These are the activations of a small neural network, seen along a few directions. Each row is one input.
In each table, some parts of the input vary, and every possible input appears once, in random order.
A made-up example of a description, with smaller parts first: line(6) and (point or ring(9) or (values(3) and ring(5))).
Shared parts are said once, and a part with two or three values counts as separate values.

Other details of the inputs shift rows strongly along two fixed directions, in all tables alike. That doesn't count.

Rows:
R1: [.09, .12, .04, .20, .20, .08, -.04, -.34, -.08, -.09, -.27, .10, .00, -.02, -.23]
R2: [.34, .06, .07, .02, .22, .34, .18, .58, .34, .20, .41, .07, .22, -.62, -.19]
R3: [.30, .10, .12, .11, .13, .00, -.17, -.04, -.22, .12, -.27, .06, .13, .08, -.17]
R4: [-.34, -.12, -.12, -.12, -.35, -.14, .04, -.07, -.05, -.11, .08, -.13, -.18, .30, .21]
R5: [-.19, -.14, -.12, -.25, -.15, .12, .36, .57, .51, -.09, .74, -.15, -.04, -.38, .41]
R6: [.17, .07, .11, .08, .21, -.07, -.18, -.12, -.16, .12, -.29, .08, .11, .01, -.18]
R7: [.19, .09, .07, .10, .21, .00, -.10, -.20, -.15, .04, -.27, .08, .06, .00, -.17]
R8: [-.18, -.13, -.04, -.19, -.34, -.21, -.08, .12, -.15, .02, .05, -.14, -.06, .36, .35]
R9: [-.28, -.10, -.12, -.11, -.36, -.16, -.08, .10, -.03, .01, .05, -.12, -.08, .36, .26]
R10: [.01, .08, .02, .14, .17, .05, -.07, -.33, -.09, -.02, -.24, .12, -.03, -.01, -.32]
R11: [.12, .06, .06, .07, .19, -.03, -.12, -.19, -.18, .11, -.25, .10, .02, .01, -.27]
R12: [.16, .04, .01, .08, .36, .34, .31, .24, .46, -.05, .41, .10, .07, -.70, -.17]
R13: [.22, .11, .09, .13, .16, -.01, -.17, -.11, -.12, .07, -.30, .08, .12, .04, -.17]
R14: [-.28, -.09, -.11, -.09, -.35, -.12, .07, -.10, -.02, -.18, .07, -.14, -.16, .30, .32]
R15: [-.33, -.14, -.08, -.15, -.30, -.19, .06, -.10, -.06, -.15, .09, -.11, -.18, .27, .31]
Each input here is: values(3) and line(5).
Change only the values(3) part in R5. List by row number the other rows that result.
> R7, R11
Change only the values(3) part in R9. List by row number the other rows that result.
> R6, R13

Rows:
R16: [-.02, -.06, .04, -.15, .17, .11, .24, .11, .06, .06, .33, .11, -.08, -.45, -.23]
R17: [-.75, -.28, -.17, -.38, -.41, -.34, .05, -.01, .04, -.04, .27, -.18, -.33, .35, .43]
R18: [.22, -.02, .07, -.09, .22, .11, .24, .09, .10, -.08, .24, .03, .02, -.44, .02]
R19: [-.01, .13, -.16, .24, .12, .39, .16, .04, .51, -.15, .19, .03, .06, -.34, -.08]
R20: [.06, .11, -.15, .21, -.01, .44, .31, .03, .37, -.18, .26, .02, -.03, -.32, -.12]
R21: [.23, .03, .02, .05, -.04, .14, -.02, .50, .17, .23, .21, .02, .19, -.19, -.13]
R22: [-.66, -.29, -.14, -.33, -.48, -.37, .08, -.05, -.10, -.10, .24, -.18, -.34, .38, .35]
R23: [.13, -.01, .06, -.03, .36, .04, .12, .11, .23, -.03, .19, .03, .09, -.42, .07]
R24: [-.07, .07, -.13, .24, -.07, .23, .11, -.16, .23, -.23, .00, .01, -.01, -.02, -.11]
R25: [.26, .14, .19, .13, .15, -.22, -.29, -.32, -.45, .07, -.61, .07, .10, .30, -.14]
R26: [-.46, -.21, -.07, -.30, -.45, -.35, .08, -.08, -.06, -.24, .15, -.21, -.24, .40, .64]
R27: [.25, .07, .01, .02, .23, .09, .01, .31, .24, .06, .14, .00, .20, -.29, .09]
R28: [.22, .12, .15, .18, .13, -.09, -.51, -.14, -.38, .31, -.58, .12, .20, .35, -.33]
R29: [.32, .11, .14, .09, .11, -.16, -.25, -.34, -.53, .06, -.55, .05, .07, .34, -.15]
R30: [.30, .10, .14, .12, -.03, -.02, -.34, -.10, -.46, .27, -.47, .06, .10, .34, -.33]
Changing only one part turns R21 into R30. The same change can be made to R26. Which row results?
> R18
What do these inputs look like to the network?
> values(3) and (point or line(4))
Which other rows agree with R23 in the values(3) part? List them by row number.
> R17, R19, R27, R28

Rows:
R31: [.27, .05, .00, .05, .30, .37, .39, .29, .45, -.15, .46, .04, .12, -.72, .01]
R32: [-.42, -.14, -.21, -.15, -.42, -.04, .16, .01, .11, -.18, .27, -.18, -.22, .23, .36]
R33: [-.34, -.20, -.11, -.31, -.40, -.20, .04, .30, .05, -.01, .35, -.19, -.11, .25, .51]
R34: [-.04, .09, .02, .18, .07, -.13, -.27, -.59, -.34, -.07, -.57, .08, -.07, .40, -.20]
R35: [-.09, .04, .05, .12, .00, -.14, -.20, -.56, -.38, -.05, -.49, .06, -.13, .37, -.21]
R36: [.07, .05, .11, .06, -.07, -.23, -.29, -.27, -.45, .11, -.50, .03, .01, .43, -.15]
R37: [.49, .20, .23, .26, .81, .20, -.03, -.29, -.08, .11, -.31, .34, .17, -.60, -.73]
R38: [.11, .09, .10, .12, -.01, -.21, -.38, -.34, -.42, .12, -.60, .05, .06, .46, -.15]
R39: [.28, .05, -.02, .02, .17, .37, .21, .64, .50, .10, .51, .03, .24, -.59, -.01]
R40: [-.49, -.21, -.16, -.24, -.37, -.16, .18, .04, .16, -.19, .35, -.17, -.23, .16, .45]
R41: [-.05, .08, .04, .19, .06, -.13, -.26, -.59, -.33, -.06, -.58, .07, -.08, .40, -.20]
R42: [.08, .08, .05, .09, -.03, -.18, -.34, -.29, -.39, .13, -.53, .02, .04, .47, -.09]
R43: [-.42, -.10, -.20, -.08, -.42, -.07, .13, .03, .20, -.23, .23, -.18, -.17, .25, .41]
R44: [.27, .01, .02, -.02, .14, .36, .25, .64, .43, .13, .55, .02, .19, -.62, -.06]
R45: [-.30, -.18, -.07, -.27, -.36, -.20, .00, .24, .01, .01, .25, -.17, -.11, .26, .44]
R46: [.50, .22, .18, .32, .66, .31, .00, -.24, -.04, .09, -.26, .30, .17, -.54, -.73]
R47: [-.11, .01, .05, .02, .11, -.24, -.18, -.56, -.39, -.02, -.46, .06, -.14, .31, -.15]
R48: [-.30, -.17, -.15, -.22, -.51, -.09, .05, .32, .06, -.02, .34, -.20, -.10, .31, .46]
R49: [.43, .06, .08, -.01, .26, .31, .25, .53, .36, .03, .43, .02, .24, -.64, .05]
R50: [-.29, -.16, -.17, -.23, -.51, -.09, .06, .31, .06, .00, .33, -.22, -.10, .30, .46]
R51: [.50, .24, .20, .33, .64, .27, .03, -.23, -.03, .08, -.30, .30, .18, -.55, -.74]
R52: [.16, .07, -.05, .11, .23, .39, .32, .33, .56, -.06, .45, .06, .12, -.68, -.11]
R53: [.04, .01, .15, -.01, .04, -.35, -.31, -.30, -.48, .12, -.50, .05, -.01, .39, -.11]
R54: [-.26, -.16, -.12, -.20, -.50, -.12, .03, .27, .04, -.02, .25, -.19, -.09, .30, .41]
R55: [.07, .03, .13, -.02, .09, -.30, -.34, -.35, -.52, .17, -.54, .06, -.01, .40, -.15]
R56: [.66, .28, .24, .32, .61, .22, -.14, .03, -.04, .24, -.34, .26, .34, -.45, -.63]
R57: [.10, .00, .02, -.02, .33, .30, .34, .32, .47, -.03, .51, .07, .06, -.75, -.12]
R58: [-.31, -.19, -.09, -.28, -.39, -.22, .02, .25, .02, .00, .27, -.18, -.10, .25, .45]
R59: [-.04, .10, .00, .17, .07, -.13, -.25, -.59, -.34, -.05, -.59, .06, -.08, .40, -.19]
R60: [-.42, -.16, -.18, -.14, -.44, -.06, .16, .01, .13, -.19, .27, -.17, -.20, .22, .35]
R61: [-.30, -.13, -.15, -.18, -.50, -.08, .00, .32, .15, -.04, .29, -.22, -.06, .32, .52]
R62: [.13, .02, .02, .00, .33, .26, .36, .32, .46, -.05, .47, .09, .07, -.75, -.14]
What do these inputs look like to the network?
> values(2) and (point or (values(3) and line(5)))
Changing only the values(2) part turns R40 into R58. The same change can be made to R31. Which row results?
> R49
Change only the values(2) part in R33. List by row number the other rows that result.
> R37
Change only the line(5) part in R41. List by row number the other rows that result.
> R34, R43, R52, R59
